Here are a small network's activations along a few directions, averaged over the inputs that share one value of a field.
Related values have similar rows: they may be neighbours, one step apart, or belong to one group.
In the rows, 500 means zero.
Strong random noise was added to every row along 12 fixed directions; ignore it. To show where, here is one row again and again, with new noise each time:
[583 437 364 590 501 523 448 480 368 574 563 543 429 654 461 428 536 334
 421 383 442 477 545 741 562 459 565]
[502 409 382 398 447 587 617 604 415 461 427 434 417 499 541 556 481 524
 653 564 711 450 392 389 484 522 480]
[508 512 511 517 583 504 465 478 551 421 539 601 520 488 541 492 448 590
 542 574 574 608 484 423 523 592 512]
[544 612 564 531 439 493 609 467 399 463 350 359 565 393 510 469 667 422
 423 478 432 481 603 546 563 495 391]
[295 352 592 224 339 585 552 371 599 473 409 499 418 327 471 413 290 605
 455 509 534 402 440 440 282 498 584]
[555 527 332 521 456 484 593 398 405 493 469 353 482 436 374 488 427 473
 558 507 462 463 505 483 497 590 599]
[457 536 364 426 378 467 575 429 495 593 584 305 457 335 452 501 475 538
 501 486 551 359 492 444 401 499 507]
[519 397 682 365 465 430 478 540 499 444 501 636 394 460 551 611 488 603
 517 656 670 619 422 431 499 467 241]
[797 648 600 501 429 260 478 244 424 456 588 501 462 415 581 624 602 583
 413 641 480 609 699 635 567 497 221]
[469 476 541 329 534 383 373 432 639 415 641 735 343 563 539 715 325 739
 694 584 603 523 328 415 367 630 549]
[501 563 306 552 427 491 629 466 439 604 601 336 561 369 483 398 495 476
 384 505 559 426 598 287 552 643 569]
[477 588 562 535 537 417 518 430 441 398 286 513 424 442 275 602 471 374
 580 380 171 527 450 570 528 611 629]
[470 542 656 538 496 206 444 514 406 517 517 542 457 596 172 713 493 505
 546 553 356 550 291 455 521 635 363]
[449 507 605 342 373 473 531 408 576 509 433 592 469 526 673 516 446 612
 368 600 584 385 539 331 437 612 477]


Field LAZ:
zit: [501 726 657 435 430 395 602 439 495 421 565 516 679 484 603 562 644 582
 471 415 455 439 620 400 510 740 568]
vetuf: [401 674 395 471 457 358 500 607 569 661 522 464 395 542 582 729 568 549
 561 499 524 269 388 250 466 619 509]
kofaz: [423 514 530 547 516 450 327 513 560 635 505 437 463 523 372 508 564 393
 405 409 334 403 457 760 406 270 423]
tatu: [474 484 589 517 413 362 540 360 429 466 412 355 657 526 251 492 409 535
 451 615 354 458 464 400 433 599 482]
fos: [593 508 349 547 566 414 511 592 507 585 698 430 418 440 453 634 524 529
 622 507 617 551 460 451 555 516 468]
nubev: [506 527 490 528 602 564 513 600 526 442 687 669 622 514 623 410 528 545
 564 399 609 602 568 409 544 625 647]
bol: [794 344 276 588 572 625 528 535 366 441 548 586 507 621 613 429 366 504
 582 666 705 704 604 456 652 461 534]
redud: [641 628 591 581 570 417 553 485 387 351 452 608 663 632 579 471 647 521
 444 546 423 600 649 376 702 811 536]
denut: [396 387 385 432 437 414 495 555 512 598 732 540 301 324 267 594 262 456
 561 310 385 501 425 367 453 525 684]
sapur: [599 714 594 763 584 425 467 489 456 537 506 409 648 544 476 435 787 341
 377 394 314 575 677 769 650 404 423]
dazap: [641 326 438 307 421 576 564 508 399 458 524 655 305 462 757 518 554 360
 401 385 537 504 711 555 553 444 524]
bunav: [632 331 281 696 598 591 602 584 295 495 724 480 668 581 387 287 443 428
 423 494 592 682 583 415 697 570 626]
gapi: [537 290 343 369 384 570 515 335 548 545 620 469 455 443 489 421 193 605
 440 651 650 458 533 333 401 479 579]
vanik: [655 375 430 426 523 573 640 549 398 396 539 401 372  81 463 470 506 467
 640 554 623 821 633 483 634 383 342]
zele: [621 544 545 481 451 312 500 339 495 501 656 568 397 357 329 611 379 480
 511 424 254 594 577 541 506 559 566]
guvur: [485 660 429 608 522 465 481 388 609 586 517 411 653 611 556 536 407 614
 426 629 440 380 509 259 475 622 603]
LAZ is arranged as a ring.
Q: Which values are neighbours of nubev? Give them in the order they are listed.
A: zit, zele
Q: Which values are neighbours of dazap? Give them in the order they are listed.
A: kofaz, tatu
Q: Which values are neighbours of bunav? Give them in the order they are listed.
A: bol, guvur
Q: Which values are neighbours of fos? Give them in the order they are listed.
A: sapur, vanik

Field KONU:
guv: [674 495 367 450 359 331 507 236 411 605 535 457 286 512 441 605 411 435
 426 515 389 420 579 656 464 522 547]
faf: [310 530 639 409 516 552 538 627 515 426 590 414 625 218 456 460 659 541
 503 368 484 533 506 398 467 488 441]
zoza: [577 498 567 447 437 466 578 508 408 495 449 479 407 418 479 566 568 390
 515 415 415 498 578 594 518 406 470]
fov: [529 647 377 563 518 518 551 474 548 562 555 270 619 470 545 499 522 579
 622 533 560 365 511 511 429 483 528]
sugom: [470 390 620 565 454 372 555 556 311 490 501 452 625 467 180 454 450 461
 378 622 475 648 425 315 595 587 303]
vadi: [430 376 578 278 439 682 562 572 473 359 520 515 558 424 664 388 619 625
 563 520 805 543 479 583 396 441 405]
fosok: [452 462 398 529 465 546 482 313 626 612 427 463 450 470 474 347 272 518
 375 601 466 453 538 481 446 509 606]
kiku: [332 466 735 467 484 287 384 533 619 610 542 538 417 400 302 610 503 547
 393 578 444 554 308 447 466 434 240]
roze: [438 513 350 472 358 417 428 540 467 739 640 315 404 574 396 611 585 392
 446 386 430 218 414 610 395 332 444]
telu: [537 382 453 412 344 456 573 511 406 605 555 396 374 421 370 570 411 478
 527 501 556 456 448 501 457 386 403]
funed: [328 384 656 223 381 470 560 754 354 448 632 590 324 523 420 726 663 471
 682 149 504 390 306 629 379 451 527]
ger: [409 361 495 413 574 554 341 561 554 455 600 665 399 636 461 498 438 575
 662 433 606 548 311 709 387 444 558]
fugi: [365 723 394 552 497 666 673 595 558 458 138 252 647 416 661 482 615 425
 543 437 392 225 521 236 492 574 663]
sekev: [470 497 661 513 471 421 457 443 617 560 420 543 474 460 443 487 407 479
 408 537 365 523 510 504 466 406 432]
KONU is arranged as 3 separate groups.
Q: List the group mates of kiku, in the order listed.
A: guv, vadi, fosok, ger
Q: List the group mates of zoza, in the order listed.
A: fov, telu, funed, sekev

Field FEZA:
vor: [368 485 282 461 459 509 546 562 613 564 645 192 583 499 369 496 382 752
 750 679 853 402 218 368 298 484 456]
tuz: [347 480 534 492 493 534 484 610 633 632 492 394 449 338 479 424 539 481
 485 483 575 470 402 548 438 317 373]
kig: [560 549 473 569 332 233 457 269 399 681 575 280 555 510 270 503 476 531
 292 639 407 389 489 554 425 471 280]
baga: [417 463 472 371 425 593 483 404 639 568 439 520 323 390 668 405 455 480
 445 382 484 374 600 639 367 371 642]
kubi: [511 550 786 290 318 485 605 101 506 283 326 572 657 501 514 400 398 640
 359 418 212 432 703 629 345 668 722]
zur: [510 545 455 460 514 483 565 397 480 363 343 479 606 578 468 542 410 625
 562 671 495 477 450 238 495 772 640]
vab: [414 563 547 343 160 463 671 380 398 612 373 121 603 317 526 440 672 503
 251 561 531 222 586 437 349 408 236]
gorev: [787 383 295 415 586 535 409 460 466 434 442 725  39 430 675 777 417 332
 668 490 447 605 608 632 644 400 503]
vusu: [522 594 329 762 720 628 406 554 593 491 407 631 484 738 573 481 438 387
 581 374 305 471 510 573 594 474 796]
gonel: [642 575 404 410 342 275 634 321 442 573 569 410 377 369 485 643 388 603
 464 665 581 429 595 255 514 689 470]
kamin: [565 350 484 469 555 745 415 317 668 403 216 728 488 694 675 329 106 557
 519 695 497 521 568 515 443 493 756]
muruk: [455 504 370 653 629 577 481 508 553 544 574 383 563 379 338 350 428 472
 545 481 509 630 443 586 512 460 586]
pem: [507 585 504 492 581 507 507 554 568 441 419 754 389 443 574 619 387 398
 493 335 242 527 605 261 613 692 797]
mez: [740 459 563 515 550 328 435 362 480 458 653 681 387 468 482 672 343 492
 532 613 428 709 616 468 598 562 425]
FEZA is arranged as 3 separate groups.
Q: List the group mates of tuz, in the order listed.
A: vor, baga, gonel, muruk
Q: List the group mates of zur, in the order listed.
A: kig, vab, gorev
